A small network was trained on made-up records. Each row is its average activation on records with the value named, seen along a few directions.
Related values have similar rows: they may be neighbours, one step apart, or belong to one group.
Strong random noise was added to every row along 2 fixed directions; ignore it. To show where, here is one row again and again, with new noise each time:
[-153  161  -81   -9   97  -83  123   10  -14 -204   77    8]
[ -97  149 -128  -83  -69    4  111 -167   -5   65  -19   86]
[ -93  177 -152 -149    5  -40  153  -92    7 -143   33  105]
[-203  173  -41   55  244 -160  135  169  -21 -446  164  -60]


MISOK, 12 values:
vage: [   7   91   38  202  199 -211  -80  -77   85   64    4 -168]
negiz: [ 169  -12  -49 -473    4 -109  163  336   70 -671   67  145]
vuz: [-110  -62   15  -85  -35  225  -17    3   42   47 -199   70]
gepi: [  85    9  -54 -249 -157  147  -27 -468  -17  290  -39  198]
bifep: [-172   79  101  299   50   -7    6 -109 -132  296   -2 -139]
golog: [ 250  -40   43   17  -47 -159  -36  215   23  145  159 -113]
rodir: [ 387  -18  -66 -267  -76  -59   52  120  109 -253   54   85]
kule: [  49 -215  104 -131  -64   54  -21  232   14 -117  -33  103]
ruf: [ -23  -29 -116 -202   69  124   48   40  -34 -362 -147  190]
buzi: [-109  -85  129  593   64  -76 -175 -151  -48  562  157 -369]
vapuf: [ 217 -163   63  -11 -152    6  -83   52  -16  144  -44  -45]
besu: [-274  -60  156  302  480    1 -135  524  -19 -825  165 -134]
The values of MISOK form 3 separate groups.
Which other values are in the same group as vuz? Give them in the order they are listed.
> ruf, besu
Which other values are in the same group as vapuf? Give them in the order they are listed.
> negiz, golog, rodir, kule

BOPUP, 12 values:
futov: [ 269  -98  -68  -24 -294   71   42  -19  -31  441  113  -80]
metob: [-269  404  105  -96  480 -392   35   -4  -51 -589  161 -204]
gesov: [ -66 -248  159   48  -76  234 -259   13  -63  121 -273   99]
surag: [-377 -106  103  402 -172  446  -50 -807  -75  721 -202  -68]
nak: [ 430  -74 -224 -631  -74  -94  170   27  136 -118  -41  178]
fom: [  54 -410  300  518   -7  -80 -201  310   26  402  -30 -384]
motu: [ 249   42  -17  124 -144 -121 -135   28  157  334   98 -172]
rarig: [  14 -162   75  -71  -40  144  -85  186  -56 -302 -211  281]
nitiv: [-433  222 -212  206  349  -17  169  146  -37 -333 -122   18]
fati: [-256 -367  453  710 -174  425 -345  241 -177  748 -203 -276]
seve: [ 346  213 -232 -336  253 -419   84   92  172 -774  412   70]
nur: [-270  354   27  174  -62 -166  208 -128 -165  184  232  -23]
The values of BOPUP form 3 separate groups.
Which other values are in the same group as surag? Give them in the order they are listed.
> metob, nitiv, nur
Which other values are in the same group as gesov? Give them in the order they are listed.
> rarig, fati
